These are the activations of a small neural network, seen along a few directions. Each row is one input.
In each table, some parts of the input vary, and every possible input appears once, in random order.
Descriptions start from the smaller parts, as in this example, which fits no table here: one of 5 places around a ring, together with either a single point or one of 11 places around a ring or (one of 3 separate values, together with one of 4 places along a line).
Shared parts are said once, and a part with two or three values counts as separate values.

Other details of the inputs vary at random and push rows far along three fixed directions, the same in every table; ignore that.

Rows:
x1: 75, -279, -216, 64, 491, -176, -157, 63, -225, 111, 296
x2: -51, -186, -60, 31, -9, -343, -70, -43, -78, 94, 190
x3: 50, -121, -94, 24, 755, 308, 287, 84, -107, 81, 171
x4: 31, 269, 313, -89, 69, 265, 553, 162, 437, -235, -178
x5: -55, -14, 203, -72, -429, -374, -50, -74, 172, -86, 59
x6: 25, 150, 163, -52, 303, 339, 486, 127, 302, -73, -13
x7: -20, 501, 95, -115, -753, 809, -47, -84, -69, -94, -752
x8: -61, 439, 108, -52, -471, 666, 213, 12, 28, -65, -593
x9: 67, -256, -225, 86, 476, -164, -165, 64, -205, 150, 328
x10: 59, -183, -126, 83, 437, -39, -27, 0, -104, 110, 237
x11: 41, 150, 198, -15, 251, 322, 490, 97, 281, -126, -51
x12: 148, -6, -454, 144, -89, 344, -733, -168, -608, 144, -353
x13: 36, -37, -31, 11, -23, -274, -117, -10, 135, -20, 121
x14: -14, 258, -171, 28, -502, 556, -238, -124, -359, 104, -507
x15: 117, 379, -113, 47, -231, 847, -124, -56, -194, -61, -662
x16: 43, -152, -83, 49, 247, -211, -99, 4, -42, -26, 182
x17: -1, 297, 328, -86, -58, 239, 544, 83, 516, -261, -168
x18: -47, -104, 59, -55, 459, 318, 353, 110, -118, 107, 170
x19: 6, 185, 217, -23, 182, 240, 436, 94, 311, -142, -65
x20: 33, -16, 26, -10, -157, -347, -144, -64, 168, -139, 27
x21: 38, -40, -14, 33, -73, -374, -189, 9, 102, -26, 125
x22: 78, 160, -231, 86, -454, 125, -576, -99, -197, 2, -332
x23: 35, -109, -87, 59, 235, -209, -110, 31, -9, 71, 204
x24: 50, 0, 48, 27, -188, -362, -118, -18, 217, -71, 89
x25: -86, -167, 35, -33, -20, -307, -108, -60, -120, 104, 258
x26: -129, 46, 136, -34, -446, -410, 8, -71, 152, -43, 57
x27: 46, -110, -94, 50, 725, 334, 270, 139, -85, 122, 219
x28: -75, 50, 273, -90, -631, -461, -53, -100, 268, -145, 25
x29: 7, 240, -125, -17, -207, 812, -190, -49, -424, 125, -515
x30: -58, -128, 85, -45, -193, -329, -92, -83, -33, 46, 201
x31: -114, 189, 265, -84, 68, 293, 652, 122, 250, -45, -58
x32: 74, -134, -90, 22, 744, 305, 280, 162, -121, 65, 169
x33: -73, -72, 129, -89, -264, -340, -57, -67, 99, -33, 123
x34: 77, 189, 245, -74, 168, 292, 547, 174, 354, -165, -110
x35: 43, -60, 11, 16, -56, -425, -152, 19, 121, -54, 136
x36: 74, -19, -333, 129, -75, 161, -574, -132, -400, 83, -170
x37: -107, 23, 136, -26, -444, -480, -34, -51, 209, -83, 25
x38: 122, 190, -194, 2, 56, 657, -104, 32, -242, 31, -413
x39: -56, -90, 70, 30, -268, -382, -158, -27, 192, -130, -8
x40: -9, 117, 166, -28, -522, -480, -134, -99, 410, -224, -25
x41: -98, 31, 108, -39, 168, 187, 454, 94, 66, 22, 76
x42: -3, -298, -116, 89, 296, -191, -127, -4, -113, 89, 168
x43: 61, -158, -94, 6, 252, -216, -95, 10, -26, 1, 165
x44: -67, -236, -145, 43, 219, -202, -48, 5, -205, 146, 247
x45: -88, 194, 359, -141, -95, 278, 558, 107, 301, -133, -61
x46: -69, -84, 102, -63, 322, 149, 285, 63, -75, 105, 182
x47: 120, 145, -286, 105, -62, 569, -388, -75, -361, 122, -374
x48: 87, 128, -341, 123, -283, 301, -683, -177, -445, 56, -430
x49: 132, 23, -173, 45, 432, 577, 55, 72, -265, 82, -172
x50: 1, 50, 124, 8, -353, -460, -133, -70, 292, -226, 23
x51: 67, -185, -136, 43, 325, -219, -153, 40, -126, 71, 201
x52: -39, -319, -116, 10, 422, -155, -114, 2, -309, 217, 332
x53: 50, -64, -38, 5, 56, -264, -85, 23, 102, -8, 152
x54: -67, -210, -123, 26, 570, 161, 270, 91, -241, 202, 266
x55: 88, -158, -65, 40, 234, -256, -53, 47, -1, 32, 217
x56: -13, 346, 380, -74, -138, 199, 538, 102, 567, -261, -184
x57: -8, -117, 66, -48, 469, 309, 354, 99, -104, 121, 143
x58: 4, 3, -214, -6, -357, 162, -538, -154, -404, 118, -258
x59: -98, 5, 111, -53, -452, -471, -27, -69, 222, -89, 30
x60: -56, -320, -130, -25, 378, -134, -80, -41, -331, 241, 385
x61: 70, -51, -9, 38, -110, -361, -166, -7, 120, -34, 116
x62: -104, 1, 210, -84, -486, -421, -56, -73, 169, -98, 117
x63: 23, -116, -75, 62, 238, -199, -115, 5, -6, 64, 209
x64: 3, -145, -390, 109, -2, 168, -460, -127, -601, 280, -89
x65: 95, 1, -310, 101, 85, 272, -457, -84, -420, 98, -224
x66: -49, -209, -6, -24, 147, -177, -48, 7, -127, 81, 241
x67: -43, 30, 166, -12, 355, 328, 465, 155, 199, -52, -84
x68: 9, -81, -20, 51, 35, -279, -117, -24, 90, -42, 172
x69: -36, 39, 187, -58, 297, 325, 513, 142, 276, -89, -98
x70: 75, -267, -220, 73, 483, -176, -160, 68, -220, 132, 308
x71: -75, -120, 5, 9, -53, -266, 46, -43, -30, 78, 179
x72: -123, 21, 121, -62, -488, -460, 1, -95, 188, -59, 77
x73: 32, 116, 156, -57, -525, -504, -127, -28, 390, -227, -49
x74: -71, 153, -133, 26, -768, -43, -462, -178, -219, 13, -307
x75: -116, 15, 118, -56, -475, -463, -9, -89, 199, -73, 61
x76: -108, 285, 359, -142, -244, 189, 661, 94, 465, -181, -170
Description of these inputs: one of 4 separate values, together with either a single point or (one of 2 separate values, together with one of 4 places along a line) or one of 10 places around a ring.
The inputs of x62 and x60 match in every part but the choice among 4 separate values. If x50 is changed in the same way as x62 into x60, which row does it become?
Answer: x3
Which other rows does x32 become when the place on the ring of 10 takes its other values? List them by row number.
Answer: x1, x9, x16, x22, x27, x36, x50, x68, x70
A walk changes only the place on the line of 4. It starts at x57 and steps to x5. List the rest of the walk in order.
Answer: x28, x30
Which other rows does x55 become when the place on the ring of 10 takes its other values? List them by row number.
Answer: x10, x11, x12, x15, x24, x34, x47, x49, x61
Which other rows does x45 become when the choice among 2 separate values takes its other values? List them by row number.
Answer: x41
A walk changes only the place on the line of 4. It starts at x37 and steps to x8. List the rest of the walk in order.
Answer: x31, x26
Which other rows does x57 become when the choice among 2 separate values takes its other values? List them by row number.
Answer: x2

Rows:
x77: -46, -214, 85, -13, 640, -255, 800, 178, 241, 13, 394
x78: 116, 261, 181, -159, -243, 639, 148, 12, 1, -192, -511
x79: -129, 80, 87, -211, -750, -73, -91, -156, -297, 160, 8
x80: -193, -50, -118, -85, -132, 388, -144, -8, -694, 398, 87
x81: -36, -124, -331, 217, 257, -112, -194, -124, -287, 167, 125
x82: -181, 107, -43, 71, -470, -191, -105, -202, 24, -63, -250
x83: 208, 170, -113, -14, -151, 443, -480, -40, -90, 20, -307
x84: 24, 138, -165, 123, 479, 155, 274, 43, 86, 56, 139
x85: 47, -58, -104, 60, 313, -43, 382, 97, 38, 32, 113
x86: -141, -46, -10, 93, -305, -548, -70, 33, 127, -56, 29
x87: 45, -44, -353, 178, 248, -197, -243, 107, -154, 141, 167
x88: -111, -413, 82, -80, 259, -509, -201, 39, -112, -6, 365
x89: -86, -181, 327, -139, -464, -527, -162, -98, 355, -189, 50
x90: -96, 113, 208, 51, 189, -78, 642, 247, 406, -115, 76
x91: 149, -242, -140, 32, 300, 4, -417, -28, -186, 137, 170
x92: 248, 24, -88, -70, -16, -124, -382, -38, -72, -56, 24
x93: 71, -224, -382, 165, 407, -303, -218, 28, -66, 249, 343
x94: 32, -36, -395, 170, 229, 457, -160, -6, -350, 285, -213
x95: -34, 107, -76, 118, -300, -420, -140, 66, 173, -70, -9
x96: -188, 149, 430, -3, -72, -391, 791, 36, 712, -265, 137
x97: 51, -4, 16, 23, -63, 41, -332, -154, -112, -92, -35
x98: -15, -19, 409, -266, 169, 116, 617, 110, 328, -239, 12
x99: -190, 75, -54, 41, -494, -205, -122, -3, 8, -61, -274
x100: 152, 138, -322, 82, -107, -88, -179, -6, -57, 29, -89
x101: 58, 86, 96, -5, -300, 33, -370, 8, -69, -118, -226
x102: 141, 100, -25, -13, -22, 4, -416, 66, -57, -58, -44
x103: -18, 320, 411, -106, -198, 560, 395, -17, 318, -324, -355
x104: -50, -273, -315, 163, 205, -93, -185, -46, -253, 265, 68
x105: 59, 22, 269, -55, -572, -304, -276, -85, 352, -209, -108
x106: 62, -206, -453, 196, 497, 130, -195, 23, -317, 332, 130
x107: -222, -150, 356, -215, 258, 162, 763, 110, 61, 289, 498
x108: 111, 410, 170, -48, -170, 683, 38, -51, 115, -217, -418
x109: -274, 24, 357, -164, -752, -612, 39, -237, 90, 54, 353
x110: -39, -160, -206, 167, 281, -578, -99, -90, 22, 87, 407
x111: -169, 14, 72, 14, -654, -406, -58, -102, 298, -71, -211
x112: -39, 156, -216, -17, -89, 573, 192, -1, -251, 49, -488
x113: 15, -351, 87, -25, 74, -343, -243, -57, 30, 15, 242
x114: 101, 28, -302, 88, -105, -204, -178, -30, -99, 41, -37
x115: 169, 39, 343, -168, 483, 126, 640, 198, 387, -190, 204
x116: 180, 307, 167, -119, -228, 639, 124, 28, 30, -198, -490
x117: -11, -293, 81, -33, 722, 112, 171, 179, -171, 66, 290
x118: 175, 152, -118, 23, 552, 754, -35, 13, -221, 25, -69
x119: -45, 87, 94, -74, 124, 691, 86, -82, -185, -76, -304
x120: 100, -20, 0, 10, -26, -108, -411, 40, -100, -47, 10
What do these inputs look like to the network?
Answer: one of 4 separate values, together with either a single point or (one of 2 separate values, together with one of 5 places along a line)
The inputs of x78 and x103 match in every part but the choice among 4 separate values. If x98 is changed in the same way as x78 into x103, which row does it become?
Answer: x119
The inputs of x114 and x110 match in every part but the choice among 4 separate values. If x79 is changed in the same way as x114 into x110, which row does it become?
Answer: x109
Which other rows does x112 become when the choice among 4 separate values takes its other values? List them by row number.
Answer: x82, x99, x111
Which other rows does x117 become when the place on the line of 5 takes its other values? List them by row number.
Answer: x88, x101, x102, x120
Which other rows does x83 become when the choice among 4 separate values takes its other values? List them by row number.
Answer: x92, x102, x118
Which other rows does x85 become when the choice among 2 separate values takes its other values? List them by row number.
Answer: x116
